A small network was shown many inputs. Here are its activations along a few directions, one row for each input.
In each table, some parts of the input vary, and every possible input appears once, in random order.
A made-up example of a description, with smaller parts first: one of 6 places along a line, together with either a single point or one of 11 places around a ring or (one of 3 separate values, together with one of 5 places around a ring).
Shared parts are said once, and a part with two or three values counts as separate values.

Other details of the inputs shift rows strongly along two fixed directions, in all tables alike. That doesn't count.

Rows:
row 1: [  9  41  -7  -4  -5 -15  24 -14  -4   1   3]
row 2: [  5  47 -11   9   2  11   9 -26   2  -6  22]
row 3: [ -2  20   4   7 -33  20  -2  -4 -10  -9 -13]
row 4: [ -6  17   4  -9 -40   7  11   3  -1  -6 -11]
row 5: [-34 -60   2 -13 -27  13 -26  35  -4   6 -19]
row 6: [  7 -26 -22 -16  61 -26  10  -8   4  12  24]
row 7: [  9 -49  15  -5  22   0 -19   7  -4   6  -9]
row 8: [-16   9  -7   1 -34  16  -9  18  -2   0  -3]
row 9: [ 11  42 -16   0  -3   1  17  -9  11  -6  25]
row 10: [-10  23  -6  15 -33   1   2  12  -4   3  -2]
row 11: [-10   7   3 -12 -37   9  -1  11  -8  -4 -15]
row 12: [  1  15   5   8 -39  -6  15   9  -5  -5 -12]
row 13: [ -4  19  -8  18 -33   1   0  15  -1   0  -3]
row 14: [  6  15   5  11 -33  16   3  -5  -3 -17  -9]
row 15: [  0 -22 -19 -21  67  -5  -5 -26   0   6  25]
row 16: [  7   3  -4 -16  -4  -2  12  -1   1  -5   1]
row 17: [-12   4  13  19 -21  -4   1  12  10  -7  -4]
row 18: [-19 -48 -11 -11  16 -10 -16  19  -7  14  -6]
row 19: [-9 32  5 12 -6 -7  7 -5  9 -3  5]
row 20: [ 10  38   0  -3  -4   4  21 -34   3 -11   7]
row 21: [ 15 -26 -20 -32  74 -32  19 -18  -3  14  14]
row 22: [ 21 -24 -20 -22  69  -3  -1 -21  -4   2  12]
row 23: [ 17  45  15   2  -2  -3  10 -30   2   0   7]
row 24: [  8   4  19  -2   1  -2   2 -17   2   4  -1]
row 25: [ -7  21  -2   6 -13  11   6 -20   6  -8  12]
row 26: [-17 -66  13  -4 -23  17 -25  21 -12  -7 -30]
row 27: [ 20   7  10   1  17   0  -3 -11   0   5   1]
row 28: [ 14  27  -9   5 -12  -7  14   3  -6  -1  -5]
row 29: [ -2  26  14  14 -27   3   6  10  -4  -5 -20]
row 30: [  5 -51 -12 -27  30  -2  -9  17  -7   3  -6]
row 31: [ 12  41 -15  13  -1 -12  22  -8   8  -2  20]
row 32: [  9 -35 -19 -23  56 -19   1   3 -13  16  -1]
row 33: [ -7   4  18   6 -19  -4   8   7   1  -5 -19]
row 34: [ 12 -18 -32 -25  65  -9   0  -5   5  10  26]
row 35: [  7   9  12  12 -10  -5   9  11   1  -9 -12]
row 36: [-12 -62  17   9  -5  10 -37  25  -1   7 -11]
row 37: [-14  -5   6  14 -34  18  -7   1   3 -11  -1]
row 38: [  2 -37   2 -14  58 -10 -12 -18   8  16  20]
row 39: [ 17  46   4  17   2   3   3 -22  11   0  22]
row 40: [ -1  29  12  10  -8   3  -5 -18   7   3  14]
row 41: [ 10 -19  -6 -11  68  -8 -13 -19   4  19  24]
row 42: [ 11  43 -13  12   3  12   9 -23   6  -9  21]
row 43: [  4   9  -5  -5 -27  11   0  15  -6  -5 -13]
row 44: [-32 -62   2   0 -25  -1 -22  35  -6  10 -23]
row 45: [-27 -56  15  18 -28   7 -29  46   0  -2 -27]
row 46: [-35 -53  14  14 -28  11 -35  46  -7   4 -32]
row 47: [ 13 -18  -8 -25  84 -28  11 -17   0  10  10]
row 48: [  7   2  10   7  15  -3  -3 -16  11   3  19]
row 49: [  7 -40 -19 -12  62  -1  -8 -12   2   2  23]
row 50: [-10  17  -2   4 -40   9   5   9   6  -7   5]
row 51: [  5  27  11  18 -26   2   6  12  -1  -9 -20]
row 52: [ 12  23 -15 -18  15   0  13  -8  -4   2   7]
row 53: [  5   4  -1   8 -27  -4   9  15  -7  -3 -13]
row 54: [ 20  46  12   7  -1   2   8 -23  -1   2   6]
row 55: [-22 -61  25   7 -31   4 -20  42  -7  -3 -41]
row 56: [-16  22  14  19 -30  -1   5   5  11  -6  -5]
row 57: [ 2 31  0 20 -4 -3  4  3 10 -5  4]
row 58: [ -6 -65  26  -2  -7   6 -27  18  -6   6 -23]
row 59: [  8  41  -2  -4  -2   5  15 -31  -4 -10   7]
row 60: [ -1  46 -14  -8  -5   0  15 -15   8  -1  22]
Description of these inputs: one of 2 separate values, together with one of 5 places around a ring, together with one of 6 places around a ring.
Changing only the place on the ring of 5 turns row 11 into row 1. The same change can be made to row 8. Which row results? -> row 10
Changing only the place on the ring of 5 turns row 34 into row 42. The same change can be made to row 52. Which row results? -> row 3
Which other rows does row 1 become when the place on the ring of 6 takes its other values? List them by row number. -> row 12, row 21, row 28, row 32, row 53
A walk changes only the place on the ring of 5. It starts at row 26 and steps to row 16. List the rest of the walk in order. -> row 12, row 55, row 58
Which other rows does row 28 become when the choice among 2 separate values takes its other values? List them by row number. -> row 13
Which other rows does row 25 become when the place on the ring of 5 takes its other values? List them by row number. -> row 5, row 38, row 44, row 56
Which other rows does row 57 become when the place on the ring of 6 takes its other values? List them by row number. -> row 17, row 19, row 45, row 46, row 56
